Each row below is a small network's average activation on inputs in which a field has the value named, seen along a few directions.
Values that are neighbours, or in one group, have similar rows; names and order tell nothing.
Random noise pushes rows far along 3 fixed directions. That doesn't count. These rows show it; they differ only by the noise:
[ 107  145   38   53  116 -156  -98  -76   82  294  -34   22  216    7
  -81  -71]
[ -27   79   40  177  194   53  -16   -5  452  254 -215   40  568  183
  192   56]
[  88  157  412  329 -167  -32  115   73  -71 -106  206  -57  170  -68
 -269    6]
[  79  153  258  247  -79  -55  146  182  289  -47   57   27  323   56
 -201  -31]
[ 144  188  375  260 -191 -129  118  115  -74 -104  242  -30   79  -95
 -384  -65]


TIB, 18 values:
dopu: [  90  145  255   50 -296 -130  413  326 -299 -339  231  121 -325 -391
 -403 -205]
rade: [ -65  -52   53 -158  396  278   47  359  255  -71 -150   46   43  173
   97  147]
nel: [-154    0 -306 -284  312  -52   98  349  527  180 -270  151  150  -54
  279 -171]
nik: [ 109   25   16   25  159  -93 -176 -134 -138  449  -97  -14  157    8
   53   45]
zit: [ 124   89 -207 -363 -262 -172   97  160  242 -235  -13  219 -404  -64
 -441 -485]
zim: [-382 -286 -196   11  344  216 -256 -320 -289   78 -173 -233   64  -78
  821   54]
kab: [  70  -18  131  -88 -298  -80   47 -242 -826   59  182   85 -607 -437
 -290  -78]
vazik: [-205  -94 -109  -43 -161  -20  278  265  349 -437  -14  151  -63  140
  -67 -248]
von: [  22  -92 -241  -38 -117  142  -52 -502  -98  -11 -134  -67 -141   64
  131   87]
basu: [  15 -218 -284 -369  422  164 -231  158  122  131 -223   -4  -47  372
  344  118]
mibe: [ -48  -33   26   -7  183   94  226 -188   15  314 -250 -109  222   -6
  327  296]
pusu: [ -60  -79 -436  -12   40  160 -292 -334  121  186 -232  -35  100  253
  140   77]
bopa: [-148  -42  425  420 -357  252   19 -201 -455 -132  185 -123   15  -71
 -225  379]
beza: [  14  128   39  -98 -195   10  224   32  246 -132  -78  114 -116  -13
 -215   70]
mogos: [   3   53 -193 -262 -177 -191  210  421  649 -398  -17  105 -116  334
 -166 -153]
mebe: [-175 -184 -315  171  141  385 -188 -171  270   89  -70  -38  419  341
  634  291]
nolap: [  34  -17   59   38  341  -74 -461 -322 -454  302  197 -181   -5 -286
  278   68]
sevop: [  51 -217 -193  -12   96 -169 -215  173  275  -91  -23  -45  260  175
  277   42]
Each value of TIB is a pair of two hidden parts, and every pair occurs once (6 first parts, 3 second parts).
Question: Changing only the second part turns kab into beza. zit has the same second part as kab; what does that change turn zit into?
Answer: von
Question: Changing only the second part turns mebe into vazik. nik has the same second part as mebe; what does that change turn nik into?
Answer: dopu
Question: Changing only the second part turns rade into nel. basu has the same second part as rade; what does that change turn basu into?
Answer: zim

KEPA, 18 values:
tonab: [ -52   89 -269 -262  151 -165 -325 -687 -659  733 -142   77 -187 -336
  252   -2]
pese: [ -60  -87   60   29 -145   82  -33 -190 -120 -203   78  -43 -246  113
  -81  126]
zud: [-120 -248 -105   -2   65  279 -151 -170 -355 -139   91 -172  -53  151
  297   71]
dimim: [ -88  -55   93  -34  -94  227  164 -114  -13 -223  -84  -34 -196    3
   39   88]
danum: [  -5   30   97  312  -67  -18 -170 -249 -162  166  -44 -120  346  -26
  176  189]
rul: [-383 -327  209  337  172  744  -90 -298 -522 -142 -124 -224  149    2
  626  254]
bapu: [ 107  239  340   69   72   57  154  573  422  -36  -64  138  279  140
 -283  150]
negep: [-119 -272  198  210   26  166 -211 -127 -409 -162  215 -199   52  -30
  205  149]
vateb: [ -37 -109  241   81  -85  213  266   47  -87 -178  -19  -97   12 -191
   78  180]
ropu: [-216  127  331  406   46  186 -109 -461 -327  291 -101 -176  369 -156
  491  220]
domu: [ 118  196   99  293 -511 -108  258  449  666 -425  176   87  265   48
 -488 -137]
gis: [ -76 -122  -78   26   37   26 -114  -76  184    0  -83  -13  100  209
  137  161]
nodi: [ 170  -22 -195 -161  238 -315  -33  155   62  -91  173  -76  -34   27
   80  -55]
mab: [ -83  -35 -566 -453  353 -227   66  480  879  279 -387  315   62  128
  202 -358]
pevil: [-230  -42 -100  -81  483   34  -90   46  236  310 -255  -55  350   31
  495  -29]
kevug: [ -74  -50  -56  104  -82  355  354  -67  419 -140 -265  126  274  157
  144   18]
nef: [ -35    6  686  572   -2  491  114  152 -201 -165  165 -207  358  193
   35  526]
zir: [ -84   11  -88  164 -194  160   26 -206  292  -89 -123  118  234  201
  105   16]
Each value of KEPA is a pair of two hidden parts, and every pair occurs once (6 first parts, 3 second parts).
Question: Changing only the second part turns danum into nodi. domu has the same second part as danum; what does that change turn domu into?
Answer: negep
Question: Changing only the second part turns ropu into pevil. zir has the same second part as ropu; what does that change turn zir into?
Answer: zud
Question: Changing only the second part turns tonab into vateb. kevug has the same second part as tonab; what does that change turn kevug into?
Answer: dimim
